Each row below holds a small network's activations on one record, seen along a few directions.
Each row is followed by the record's values for the fields LOK, BALA, PAMI, SIDOR, SAPA, VIG.
Other fields move the rows too, some of them a lot.
(in the rows, 500 means zero)
Strong random noise was added to every row along 11 fixed directions; ignore it. To show where, here is one row again and again, with new noise each time:
[288 442 729 604 545 457 791 389 465 753 271 248 487 424 327 399 566 408
 548 583 485 402 246]
[701 628 543 424 511 290 440 465 357 505 327 343 450 587 501 557 429 564
 545 366 558 398 387]
[509 438 565 691 305 505 723 452 642 689 571 704 484 290 354 429 805 459
 474 290 557 720 727]
[303 282 655 516 347 706 826 414 480 778 387 497 530 489 415 650 708 348
 454 689 464 560 176]
[464 608 930 217 535 707 581 441 423 608 273 416 599 578 306 647 671 771
 556 436 532 402 451]
[476 192 404 522 266 497 629 603 547 741 488 533 646 427 481 658 613 592
 547 564 614 455 441]
[479 334 375 444 647 531 545 646 547 433 664 567 431 515 463 359 524 431
 545 535 509 652 579]
[289 342 671 566 663 194 801 520 634 479 785 636 534 681 708 332 355 428
 476 415 554 594 426]
[657 501 465 508 467 532 525 505 483 573 514 656 485 400 373 501 730 545
 486 384 532 665 681]
[738 635 649 426 648 333 483 420 330 484 408 481 490 559 411 443 608 663
 447 319 524 459 551]
[631 511 406 699 398 392 613 416 367 617 383 542 480 445 557 475 467 459
 549 559 534 475 521]
[612 447 399 537 382 472 462 498 417 489 479 501 515 555 630 620 460 489
 453 602 478 431 380]
[507 133 611 339 272 573 878 576 518 487 652 619 367 766 601 484 494 396
 570 358 672 582 394]

[593 339 395 463 427 495 527 621 475 538 552 515 495 462 426 372 501 564
 635 417 630 490 618] : (LOK fova; BALA folir; PAMI vozad; SIDOR nak; SAPA tuve; VIG soveb)
[170 642 706 572 735 413 521 540 699 454 690 652 669 516 536 339 343 582
 551 506 512 520 550] : (LOK fova; BALA folir; PAMI gopev; SIDOR nak; SAPA tuve; VIG kon)
[337 766 631 671 677 509 382 430 596 413 510 474 594 412 541 397 382 645
 490 562 388 389 706] : (LOK tazab; BALA ripez; PAMI gopev; SIDOR nak; SAPA kase; VIG kon)
[518 301 408 615 309 761 530 460 475 241 712 748 413 570 717 339 497 519
 476 714 390 385 675] : (LOK fova; BALA folir; PAMI gopev; SIDOR mizip; SAPA gona; VIG soveb)
[608 780 542 655 291 478 173 506 647 343 496 441 600 315 562 502 408 779
 469 323 482 222 861] : (LOK tazab; BALA ripez; PAMI gopev; SIDOR nak; SAPA gona; VIG kon)
[698 789 502 268 578 699 436 465 341 452 266 457 288 594 384 503 436 387
 674 429 553 636 496] : (LOK tazab; BALA ripez; PAMI gopev; SIDOR nak; SAPA serav; VIG nudav)
[349 391 510 427 650 832 427 530 443 375 494 434 488 539 412 383 480 604
 546 796 412 349 542] : (LOK tazab; BALA ripez; PAMI gopev; SIDOR nak; SAPA motif; VIG kon)
[576 570 529 445 520 711 341 457 353 341 533 489 445 613 529 459 544 416
 319 608 338 449 337] : (LOK tazab; BALA ripez; PAMI gopev; SIDOR nak; SAPA tuve; VIG zitud)
[340 491 581 451 567 650 431 467 582 454 445 315 396 409 260 380 664 513
 486 562 391 469 484] : (LOK tazab; BALA ripez; PAMI vozad; SIDOR nak; SAPA motif; VIG nudav)
[259 476 744 567 287 678 605 433 665 379 460 323 484 544 632 504 407 554
 505 601 403 271 481] : (LOK fova; BALA ripez; PAMI vozad; SIDOR mizip; SAPA kase; VIG soveb)
[498 672 530 468 561 662 542 474 489 449 499 601 461 531 528 498 412 463
 627 503 524 613 623] : (LOK tazab; BALA folir; PAMI gopev; SIDOR nak; SAPA kase; VIG kon)
[583 253 378 197 743 473 479 611 390 369 579 421 340 799 453 553 559 332
 397 521 485 629 197] : (LOK tazab; BALA ripez; PAMI vozad; SIDOR nak; SAPA motif; VIG zitud)
[530 532 619 396 510 502 514 512 531 708 329 478 556 373 219 598 774 665
 548 337 632 565 605] : (LOK tazab; BALA ripez; PAMI gopev; SIDOR mizip; SAPA motif; VIG soveb)
[539 377 377 691 388 341 608 387 390 559 392 368 350 549 521 412 475 291
 476 555 493 408 294] : (LOK tazab; BALA ripez; PAMI gopev; SIDOR nak; SAPA motif; VIG zitud)
[621 435 592 440 350 296 475 531 560 503 589 473 564 548 520 495 567 661
 440 174 598 409 560] : (LOK tazab; BALA ripez; PAMI gopev; SIDOR nak; SAPA fek; VIG zitud)
[516 619 591 546 635 516 367 473 629 466 625 703 697 332 420 530 801 824
 364 450 394 579 878] : (LOK fova; BALA folir; PAMI vozad; SIDOR mizip; SAPA kase; VIG soveb)
[333 797 487 394 747 514 472 583 599 680 423 656 578 406 437 591 352 524
 824 517 630 822 749] : (LOK tazab; BALA ripez; PAMI gopev; SIDOR nak; SAPA motif; VIG nudav)
[653 380 479 460 449 247 541 552 409 527 642 661 558 670 613 489 418 573
 471 303 675 477 445] : (LOK tazab; BALA ripez; PAMI gopev; SIDOR nak; SAPA tuve; VIG kon)
[451 446 494 512 568 338 427 653 596 398 534 362 523 580 528 411 256 562
 591 450 595 335 443] : (LOK fova; BALA folir; PAMI vozad; SIDOR mizip; SAPA tuve; VIG kon)
[472 354 417 343 212 427 541 613 657 599 474 309 379 521 511 613 434 295
 609 295 627 537 231] : (LOK tazab; BALA ripez; PAMI gopev; SIDOR nak; SAPA gona; VIG nudav)
[424 774 300 678 604 537 521 390 450 580 434 743 436 360 598 482 390 253
 649 671 403 803 653] : (LOK tazab; BALA ripez; PAMI gopev; SIDOR nak; SAPA gona; VIG zitud)
[560 494 364 372 633 650 454 500 290 453 451 503 395 662 532 548 449 336
 480 717 416 554 284] : (LOK tazab; BALA ripez; PAMI gopev; SIDOR nak; SAPA serav; VIG zitud)
[722 466 698 777 445 497 646 261 170 308 519 451 417 670 646 166 448 453
 184 557 410 129 372] : (LOK tazab; BALA ripez; PAMI gopev; SIDOR nak; SAPA tuve; VIG kon)
[687 650 457 386 354 671 522 466 377 437 370 627 357 616 571 572 340 415
 667 425 606 552 530] : (LOK tazab; BALA ripez; PAMI gopev; SIDOR nak; SAPA gona; VIG kon)
[706 547 492 315 515 580 597 509 432 379 549 638 314 662 494 533 490 438
 530 309 585 730 637] : (LOK tazab; BALA ripez; PAMI vozad; SIDOR nak; SAPA kase; VIG kon)
[510 471 413 459 483 447 474 577 569 382 660 548 450 508 617 376 402 469
 554 415 527 538 632] : (LOK tazab; BALA ripez; PAMI gopev; SIDOR nak; SAPA gona; VIG soveb)
[359 697 297 512 768 523 324 545 543 523 467 454 509 401 480 544 409 382
 625 711 360 670 497] : (LOK fova; BALA folir; PAMI gopev; SIDOR nak; SAPA kase; VIG zitud)
[526 495 813 565 516 239 755 375 576 465 644 542 440 634 531 238 537 470
 357 146 586 480 469] : (LOK tazab; BALA ripez; PAMI gopev; SIDOR nak; SAPA serav; VIG nudav)
[485 562 398 469 786 349 248 480 342 357 502 367 530 620 657 531 263 454
 430 800 333 383 189] : (LOK fova; BALA folir; PAMI gopev; SIDOR mizip; SAPA tuve; VIG soveb)
[593 727 428 432 583 374 201 513 583 428 367 271 344 400 263 621 669 387
 436 289 430 637 460] : (LOK fova; BALA ripez; PAMI vozad; SIDOR nak; SAPA motif; VIG zitud)
[440 541 589 309 620 450 518 606 598 404 537 543 369 648 476 526 421 479
 594 301 581 619 486] : (LOK fova; BALA ripez; PAMI vozad; SIDOR mizip; SAPA gona; VIG kon)
[600 628 276 439 557 540 470 511 392 753 286 604 465 301 341 608 612 427
 692 548 554 764 587] : (LOK tazab; BALA ripez; PAMI gopev; SIDOR mizip; SAPA gona; VIG soveb)
[446 515 498 271 545 748 453 503 427 479 411 545 429 560 461 578 511 521
 672 658 443 553 454] : (LOK fova; BALA folir; PAMI gopev; SIDOR mizip; SAPA gona; VIG nudav)
[686 867 444 447 637 408 453 362 175 432 279 514 407 751 747 679 125 403
 658 614 515 500 320] : (LOK fova; BALA folir; PAMI gopev; SIDOR nak; SAPA kase; VIG kon)

Which values does each new row have?
[334 718 543 525 774 571 492 478 427 483 438 644 648 491 669 425 237 659
 702 800 460 451 722] : (LOK tazab; BALA ripez; PAMI gopev; SIDOR mizip; SAPA gona; VIG soveb)
[671 508 460 570 252 577 437 450 531 566 659 775 590 379 534 638 736 474
 299 394 480 702 634] : (LOK tazab; BALA ripez; PAMI gopev; SIDOR nak; SAPA tuve; VIG soveb)
[533 620 622 387 728 580 421 407 374 395 660 787 667 690 665 677 592 645
 250 614 375 562 434] : (LOK tazab; BALA ripez; PAMI gopev; SIDOR nak; SAPA kase; VIG kon)
[176 656 648 535 563 571 492 484 666 594 358 407 622 389 430 567 453 675
 666 680 439 416 556] : (LOK fova; BALA folir; PAMI vozad; SIDOR mizip; SAPA kase; VIG nudav)
[563 226 445 312 642 673 499 654 328 368 648 677 678 691 626 435 411 820
 511 707 573 259 631] : (LOK tazab; BALA ripez; PAMI gopev; SIDOR nak; SAPA gona; VIG kon)
[550 580 422 781 381 364 457 465 524 694 512 579 626 282 448 486 587 459
 421 426 549 501 481] : (LOK tazab; BALA folir; PAMI gopev; SIDOR nak; SAPA tuve; VIG kon)
[804 305 617 395 515 564 508 538 332 331 481 334 408 606 286 277 669 723
 371 297 616 211 655] : (LOK tazab; BALA ripez; PAMI gopev; SIDOR nak; SAPA motif; VIG kon)
[321 343 458 604 214 656 659 486 624 720 369 482 482 409 446 783 637 306
 537 668 516 592 297] : (LOK fova; BALA folir; PAMI vozad; SIDOR mizip; SAPA motif; VIG soveb)
[338 656 711 401 385 718 533 401 615 412 586 641 437 576 636 600 517 360
 460 464 386 649 441] : (LOK tazab; BALA ripez; PAMI gopev; SIDOR nak; SAPA gona; VIG soveb)
[225 497 603 411 419 789 624 431 563 631 415 427 515 444 429 636 636 377
 490 701 386 587 284] : (LOK tazab; BALA ripez; PAMI gopev; SIDOR nak; SAPA kase; VIG soveb)
[387 463 569 288 323 494 385 604 735 532 519 361 478 460 382 679 641 478
 497 233 519 543 391] : (LOK tazab; BALA ripez; PAMI gopev; SIDOR nak; SAPA gona; VIG zitud)
[611 451 536 203 599 392 461 518 435 518 516 519 570 644 485 667 628 652
 468 340 541 581 450] : (LOK tazab; BALA ripez; PAMI gopev; SIDOR nak; SAPA kase; VIG zitud)
[292 660 601 471 776 360 317 543 681 583 557 334 596 356 334 506 634 479
 346 446 393 574 349] : (LOK tazab; BALA ripez; PAMI gopev; SIDOR nak; SAPA serav; VIG nudav)
[395 442 804 510 200 507 534 476 654 640 491 427 703 450 477 681 628 712
 350 323 550 230 397] : (LOK tazab; BALA ripez; PAMI gopev; SIDOR nak; SAPA gona; VIG kon)
[525 506 592 321 625 401 524 508 443 521 392 324 388 621 392 476 486 466
 575 374 595 498 365] : (LOK tazab; BALA ripez; PAMI gopev; SIDOR nak; SAPA motif; VIG nudav)
[459 752 369 580 266 891 175 557 754  82 668 477 229 384 596 373 398 263
 499 477 273 564 779] : (LOK tazab; BALA ripez; PAMI gopev; SIDOR nak; SAPA gona; VIG zitud)
[249 523 724 535 562 289 720 400 603 642 474 477 525 556 546 518 441 408
 524 426 471 542 328] : (LOK fova; BALA ripez; PAMI vozad; SIDOR nak; SAPA gona; VIG zitud)
